A small network was shown many inputs. Here are its activations along a few directions, one row for each input.
In each table, some parts of the input vary, and every possible input appears once, in random order.
Descriptions start from the smaller parts, as in this example, which fits no table here: ring(8) and (point or ring(9) or (values(2) and line(6))).
Shared parts are said once, and a part with two or three values counts as separate values.
In the rows, 128 means zero.

Other details of the inputs shift rows strongly along two fixed directions, in all tables alike. That doesn't count.

Table:
x1: [148 214 125  99 127 109 112 225 134 155 148]
x2: [206 107  59 101  67  86 142 217 156 199  99]
x3: [ 95  43  76  99 155 107 212  67 185 132  31]
x4: [148  70 100 122 119 108 144  91 136 170  77]
x5: [113  32 106 125 120 107 151  75 187 101  64]
x6: [ 90 168 158 153 176 139 145 104 109  85 164]
x7: [154 153  75  90 119 103 137 214 166 149 107]
x8: [111 157 159 161 147 147 131  90  79  96 160]
x9: [159 211 127 110 106 108  93 246 148 124 191]
x10: [ 85 111 147 166 160 143 164  58 115  89 116]
x11: [118 181 159 139 117 135  75 167 109 104 175]
x12: [ 79 169 179 162 138 156 103  90 100  89 170]
x13: [ 84 119 169 149 142 151 117  32  99  85 148]
x14: [162 160 107 152 123 132 149 151  90 165 144]
x15: [126 106 144 131 111 123  92 105 134  93 147]
x16: [ 94 113 168 171 139 153 107  25  92 103 168]
x17: [126  32  81 103 119 105 154  84 158 135  47]
x18: [132  88 121 138 116 121 105  97 119 139 131]
x19: [136 193 160 128 122 138  74 146  88 124 168]
x20: [127 184 150 132 122 130  95 165 114 129 143]
x21: [197  77 116  57 142 187 184 238 168 222  91]
Description of these inputs: point or (line(4) and line(5)).

Table:
x22: [130 103  89 124 131 113 177 116 135 150  72]
x23: [110 113 142 139 122 117 100  88 133  99 136]
x24: [134 113  95 126 126 114 165 124 132 142  85]
x25: [107 118 136 148 132 124 120  88 122 104 131]
x26: [105 100 169 138 138 149  97  78 124  96 155]
x27: [142  84  83 115 105  93 139 115 153 143  79]
x28: [126 108 150 128 124 137  97 113 130 118 146]
x29: [142 102  84 116 114 105 160 138 153 149  79]
x30: [144  86  92 102 113 105 140 140 164 145  82]
x31: [148 216 145 128 102 128  75 209 103 130 194]
x32: [168 161  92 103  90 103 116 215 140 163 124]
x33: [114 143 132 144 138 129 136 100 105 123 132]
x34: [101 112 170 143 154 153 118  80 121 100 155]
x35: [136  92  90 122 110 100 143 112 145 137  86]
x36: [137 118  90 117 128 116 176 136 138 157  78]
x37: [124 146 139 138 116 120 101 127 123 112 150]
x38: [116 121 152 134 148 155 135 104 116 126 136]
x39: [122 137 135 141 117 117 103 119 119 110 144]
x40: [141  94 107 111 137 134 168 130 146 153  87]
x41: [166 177  94 107 105 114 142 219 128 168 127]
x42: [137 107  91 123 121 107 162 122 137 146  89]
x43: [154 199 154 127 119 149  98 203  99 145 192]
x44: [145 217 138 141 116 131 103 183  87 136 181]
x45: [114 138 167 142 139 151  99 116 118 109 169]
x46: [150 193 150 124 109 131  72 199 113 131 189]
x47: [116 149 140 134 137 139 130 123 116 117 140]
x48: [124  86 109 116 149 132 174 107 144 143  80]
x49: [159 155  99 107 118 120 145 196 136 160 120]
x50: [169 153 108 106 116 136 147 201 126 173 120]
x51: [142 106  86 115 120 107 170 137 149 152  80]
x52: [116 146 139 141 136 132 132 111 115 115 135]
x53: [130 108 103 114 140 128 171 128 141 149  85]
x54: [118 115 142 132 139 137 121 112 132 115 137]
x55: [ 94 140 160 146 153 147 126  85 108 101 149]
x56: [127 123 149 131 131 147 113 125 123 124 149]
x57: [107 109 153 135 151 141 130  92 129 107 137]
x58: [110 100 151 132 138 134 110  93 136 102 137]
x59: [ 97 109 162 140 141 137  99  76 130  85 149]
x60: [129  85  89 123 126 106 172 106 145 140  72]
x61: [119 134 147 132 147 146 132 118 120 118 139]
x62: [114  97 151 131 135 139 110  96 135 110 138]
x63: [168 166  95 106 106 118 135 219 138 167 123]
x64: [103 103 172 138 138 142  88  79 129  94 158]
x65: [113 123 152 134 152 152 137 103 120 125 135]
x66: [151 212 141 135  96 116  69 201 100 131 188]
x67: [134  85  84 123 118 104 159 105 147 142  76]
x68: [ 95 126 166 145 157 150 121  77 117  91 148]
x69: [ 93 118 158 147 142 139 108  76 123  89 150]
What is each input in this table made of? -> line(6) and line(8)
The inputs of x46 and x28 match in every part but the line(8) part. If x48 is changed in the same way as x46 into x28, which row does it become? -> x38
Which other rows does x31 become when the line(8) part takes its other values? List them by row number. -> x26, x35, x37, x39, x58, x59, x62
Which other rows does x52 become when the line(6) part takes its other values? List them by row number. -> x23, x29, x36, x37, x51
A walk changes only the line(6) part. It starts at x55 and steps to x47. List the rest of the walk in order. -> x41, x69, x31, x32

Table:
x70: [122 174 108 124 136 101 131 147  95 151  97]
x71: [113 121 121 117 143 133 160 109 131 160  70]
x72: [112 165 175 139 160 159 138 132 118  86 201]
x73: [137 193  98 116 112  99 136 157 107 149  87]
x74: [131 156 108 130 131 127 169 196 154 147 138]
x75: [134 143 168 101 124 139  72 164 137 116 181]
x76: [ 85  36  73 142 147  94 205  38 177  77  41]
x77: [104 141 182 130 127 132  58 134 139 103 181]
x78: [150 168  90 131 140 109 163 182 149 132 137]
x79: [ 56 155 165 155 158 163  98  45  96  96 149]
x80: [133  31 135 137 147 136 151  35 115 133 119]
x81: [153 134 130 120 151 162 171 199 147 137 131]
x82: [138 135 176  99 123 171  70 169 145 117 174]
x83: [179 156  77 131  70  90 129 173  93 159 130]
x84: [119  81 210 168 149 192  98  33  90  91 182]
x85: [119 190 154 105 147 163 121 151  87 145 160]
x86: [163 158  95  97  71  79  96 197 160 131 107]
x87: [ 78  37 123 131 131 102 101  45 164  78  84]
x88: [108 186 132 166 130 123 126 161 119  93 167]
x89: [152  77  95  71 151 147 198 141 147 191  28]
x90: [140 126 121 112 111 104  85 153 162 124 125]
x91: [162  44  89 132 102 106 179 104 150 188  62]
x92: [171 140  92 144  84  95 127 159  96 163 132]
x93: [112 126 156 175 126 146  89  48  92 105 187]
The inputs of x91 and x74 match in every part but one. If x83 is changed in the same way as x91 into x74, which row does it become? -> x76
What is each input in this table made of? -> values(4) and line(6)
Which other rows does x72 become when the values(4) part takes its other values? List them by row number. -> x75, x80, x85
Which other rows does x71 become when the line(6) part takes its other values? List them by row number. -> x70, x73, x79, x85, x89
Which other rows does x87 become when the values(4) part takes its other values? List them by row number. -> x70, x88, x92

Table:
x94: [160  54  91 111 127 123 168 120 133 163  81]
x95: [169 126 113 106  73 113  89 211 158 148 131]
x96: [162 117  84 148 112 127 185 177 153 139 126]
x97: [122 189  96 118 120 105 128 167 123 147 100]
x98: [147  46  85 106 106 112 134 128 179 154  89]
x99: [160  65  98 104 133 104 149 113 150 172  81]
x100: [112 128  96 125 146  96 171 103 139 154  64]
x101: [ 91  82 138 158 164 126 154  48 119  78 134]
x102: [115 184 146 145 138 119  81 139 111  83 188]
x103: [119  68  91 122 106  90 146 124 193  96  82]
x104: [109 166 156 127 127 142  72 112  95 137 136]
x105: [100 131 158 157 166 113 116  71 121  86 165]
x106: [ 69 113 159 138 133 116 105  44 138  50 126]
x107: [107  91 120 128 127  98 122  92 156  72  95]
x108: [140 160 130 126 119 144 127 156  83 175 120]
x109: [117 113 172 153 137 173 123  61  90 110 159]
x110: [165 176 112 150 126 134 152 185 106 127 156]
x111: [106  70 122 109 116 118 117  76 143 130  40]
x112: [165 180  91 128 110 128 178 190 115 154 128]
x113: [179 111 113 129 118 146 149 157 112 158 122]
x114: [104  64  94 127 144 114 199  56 142 119  75]
x115: [104 178 156 158 126 127  76 143 129  78 216]
x116: [144 167 169 125 104 130  44 164 108 103 175]
x117: [140 177 141 107 105 134  75 157 107 146 168]
x118: [170 167 113 126 107 152 148 185  90 191 103]
x119: [109 102 160 135 138 153 122  63  97 121 149]
x120: [131 159  88 127 128 114 179 160 112 162  83]
x121: [109  79 150 129 143 133  86  58 128  99 136]
x122: [ 79 196 216 103 207 200 119 173 146  78 192]
x123: [122 191 188 125  99 142  35 145  96  98 192]
x124: [103 124 161 135 149 135 108  66 104 146 115]
x125: [162 123 104  95 114 111 138 146 132 190 106]
x126: [184 106 105 136  98 146 153 192 135 169 138]
x127: [126 135 123 156 126 126 144 151 131 111 175]
x128: [159 157  93 129 114  94 145 203 156 156 152]
x129: [100  47 164 161 143 156 121  49 127  98 160]
x130: [165 141 134 128 110 122 101 184 136 168 175]
x131: [120 172 128 129 136 107 135 124 123 130 151]
x132: [ 86 109 216  81 207 212 124 127 160 105 141]
x133: [145 184  82 101 105  98 133 188 137 148 124]
x134: [102  87  83 110 119  90 163  95 166 120  15]
x135: [ 98 144 139 166 151 150 164  76  99 106 110]
What is each input in this table made of? -> values(2) and (point or (line(4) and line(5)))
The inputs of x98 and x115 match in every part but the values(2) part. If x108 is changed in the same way as x98 into x115, which row does it become? -> x120
The inputs of x128 and x130 match in every part but the values(2) part. If x134 is changed in the same way as x128 into x130, which row does it become? -> x111
A walk changes only the line(4) part. It starts at x118 and steps to x109. List the rest of the walk in order. -> x113, x126
